These are the activations of a small neural network, seen along a few directions. Each row is one input.
Each table varies a few parts of the input and shows all the possible inputs, shuffled.
A made-up example of a description, with smaller parts first: one of 4 places along a line, together with either a single point or one of 9 places along a line or (one of 3 separate values, together with one of 8 places around a ring).
Shared parts are said once, and a part with two or three values counts as separate values.
In the rows, zero is written as 100.

Other details of the inputs vary at random and push rows far along three fixed directions, the same in every table; ignore that.

Rows:
x1: 104 69 96 74 149 101 71 155 113 128 160
x2: 181 102 164 156 161 34 118 121 91 134 43
x3: 137 104 116 106 142 131 162 66 77 167 78
x4: 84 92 92 90 139 83 58 191 136 118 176
x5: 103 91 110 117 77 46 65 123 135 69 61
x6: 71 119 90 103 57 120 134 51 74 96 77
x7: 56 86 68 73 59 117 24 95 120 34 145
x8: 83 120 89 97 60 127 134 51 65 96 70
x9: 85 88 102 87 69 120 121 41 93 96 72
x10: 36 110 24 53 62 181 80 57 102 40 150
x11: 115 96 116 117 83 61 75 73 110 69 50
x12: 94 102 120 114 74 56 93 102 117 74 77
x13: 116 94 97 103 146 86 90 183 109 126 144
x14: 76 104 118 113 74 50 80 97 120 80 67
x15: 124 95 126 118 94 61 73 103 114 65 72
x16: 95 112 87 109 58 117 134 66 91 91 64
x17: 119 101 122 118 88 76 79 93 104 68 65
x18: 59 89 75 77 64 114 31 99 124 28 146
x19: 106 81 114 84 86 81 59 107 132 91 96
x20: 94 70 111 82 86 75 67 103 127 74 99
x21: 73 108 76 85 123 159 133 112 84 138 148
x22: 129 100 120 119 85 68 88 85 99 76 58
x23: 89 116 90 95 119 121 134 116 77 139 145
x24: 53 86 71 66 74 145 110 38 109 72 104
x25: 110 112 72 88 118 152 143 108 62 139 129
x26: 89 111 72 85 132 155 118 88 78 108 150
x27: 96 95 107 109 81 75 58 73 114 63 73
x28: 121 92 117 110 144 62 72 197 125 141 159
x29: 111 91 112 112 83 47 71 115 120 75 53
x30: 134 83 107 82 134 101 86 156 112 141 138
x31: 105 100 107 101 145 65 83 174 119 115 149
x32: 168 112 140 151 140 83 191 106 58 176 51
x33: 92 100 71 62 128 164 126 95 86 134 138
x34: 146 127 122 136 140 117 162 67 59 142 60
x35: 84 117 64 73 124 156 129 112 63 134 147
x36: 78 98 116 107 74 49 63 116 121 74 76
x37: 103 112 91 105 69 122 123 32 76 82 67
x38: 85 115 109 122 57 124 158 33 83 105 44
Each input here is: one of 2 separate values, together with either one of 4 places along a line or one of 6 places around a ring or one of 9 places around a ring.
Which other rows does x38 become when the choice among 2 separate values takes its other values? List them by row number.
Answer: x21

Rows:
x39: 90 125 95 109 94 125 141 68 70 112 105
x40: 132 90 114 102 149 102 98 120 99 131 125
x41: 47 87 70 57 97 125 60 142 136 84 184
x42: 74 90 112 95 60 70 80 90 116 80 86
x43: 90 87 99 88 88 83 68 80 120 64 72
x44: 124 98 118 118 123 36 58 185 120 108 113
x45: 67 100 61 77 108 146 118 127 108 122 154
x46: 73 88 103 94 56 71 82 106 114 81 71
x47: 133 108 126 118 131 82 113 133 87 147 110
x48: 134 116 135 154 120 47 129 111 94 115 42
x49: 111 102 89 91 95 125 120 68 80 95 83
x50: 109 88 98 96 68 91 70 90 110 55 77
x51: 97 101 97 93 114 130 123 50 85 111 92
x52: 117 99 100 101 89 121 105 71 87 90 92
x53: 130 93 93 91 148 116 107 126 93 128 126
x54: 83 118 83 97 77 126 123 87 83 111 93
x55: 89 125 101 121 108 115 143 71 80 102 94
x56: 100 86 108 97 77 88 64 76 116 64 83
What do these inputs look like to the network?
Answer: one of 2 separate values, together with either one of 4 places along a line or one of 5 places along a line
Which other rows agree with x50 in the choice among 2 separate values? List them by row number.
Answer: x43, x44, x45, x46, x48, x49, x53, x54

Rows:
x57: 110 105 110 118 60 93 99 53 91 76 60
x58: 123 91 97 85 129 121 119 107 89 116 120
x59: 118 82 124 111 105 78 87 116 112 102 99
x60: 40 123 59 80 70 147 118 86 94 73 128
x61: 107 97 110 102 84 82 86 55 108 82 36
x62: 110 99 113 94 73 90 108 43 90 75 39
x63: 95 118 119 125 79 56 104 99 95 92 53
x64: 130 85 111 101 110 86 81 124 118 100 93
x65: 109 79 121 101 113 78 75 120 115 94 113
x66: 102 111 111 116 103 70 81 137 96 100 98
x67: 125 99 107 103 91 111 136 65 88 100 72
x68: 111 100 87 91 141 116 118 107 83 123 116
x69: 94 112 119 128 83 61 110 95 111 84 53
x70: 104 118 78 110 121 121 138 123 82 126 128
x71: 119 82 114 113 103 77 76 124 96 106 99
x72: 115 94 109 95 129 113 105 106 79 129 125
x73: 70 92 80 86 52 114 55 89 123 37 122
x74: 93 94 115 101 89 69 87 141 116 120 104
x75: 103 105 114 109 116 95 147 109 93 154 96
x76: 115 87 108 107 127 70 90 124 118 97 93
x77: 121 84 109 96 117 86 73 124 121 95 97
x78: 96 76 114 98 120 71 64 127 124 87 122
x79: 126 100 87 97 125 125 113 112 79 132 108
x80: 51 107 72 91 47 110 70 98 120 38 111
x81: 74 91 85 88 76 104 63 81 132 53 79
x82: 69 134 75 109 73 134 160 35 65 102 73
x83: 114 93 102 103 124 83 70 119 115 104 88
x84: 126 92 92 95 121 123 123 117 82 120 115
x85: 71 114 86 89 62 119 129 79 90 110 93
x86: 116 97 93 94 134 124 113 102 99 121 109
x87: 98 100 136 119 77 49 107 97 109 119 49
x88: 87 105 102 92 111 102 124 118 91 146 119
x89: 116 99 107 102 118 117 114 97 76 132 117
x90: 94 83 110 107 121 73 75 126 123 90 113
x91: 112 95 87 78 142 119 109 113 84 122 130
x92: 111 80 105 93 125 75 81 120 120 90 103
x93: 125 96 124 104 110 76 70 111 107 99 109
x94: 124 87 112 93 117 83 68 118 110 104 90
x95: 43 85 74 69 76 104 61 142 139 85 156
x96: 128 96 122 108 100 74 70 116 108 99 109
x97: 119 104 107 105 134 115 115 100 95 121 126
x98: 44 124 60 83 64 157 118 75 91 69 121
x99: 104 90 116 113 126 69 77 116 105 105 101
x100: 100 121 103 103 93 130 131 32 75 105 83
x101: 111 93 136 120 95 60 96 62 95 94 46
x102: 66 97 59 57 101 163 72 112 109 77 196
x103: 124 103 94 92 124 127 113 102 83 132 110
x104: 129 98 91 102 123 125 120 108 88 125 103
x105: 45 107 70 91 54 96 72 95 127 41 105
x106: 90 125 96 110 92 135 133 31 78 101 80
x107: 81 133 76 112 73 130 158 43 61 103 72
x108: 106 123 83 108 121 126 130 120 67 132 127
x109: 92 92 112 105 92 74 97 138 125 115 104
x110: 118 91 102 108 119 119 120 111 82 126 116
x111: 71 91 74 67 77 126 43 121 131 56 173
x112: 110 106 124 126 96 69 93 79 118 77 66
x113: 89 123 84 104 122 119 134 116 74 131 128
x114: 104 92 82 83 87 112 92 96 88 85 97
x115: 92 98 118 110 71 62 103 115 122 101 70
x116: 112 99 111 98 60 88 105 50 93 73 41
Changing only one part turns x111 into x96. The same change can be made to x92. Which row results?
Answer: x91
What do these inputs look like to the network?
Answer: one of 2 separate values, together with either one of 4 places along a line or one of 6 places around a ring or (one of 4 separate values, together with one of 5 places along a line)
Which other rows does x97 become when the choice among 4 separate values takes its other values? List them by row number.
Answer: x78, x86, x92
A walk changes only the place on the line of 5. It starts at x83 and steps to x61. List the rest of the walk in order.
Answer: x94, x103, x79
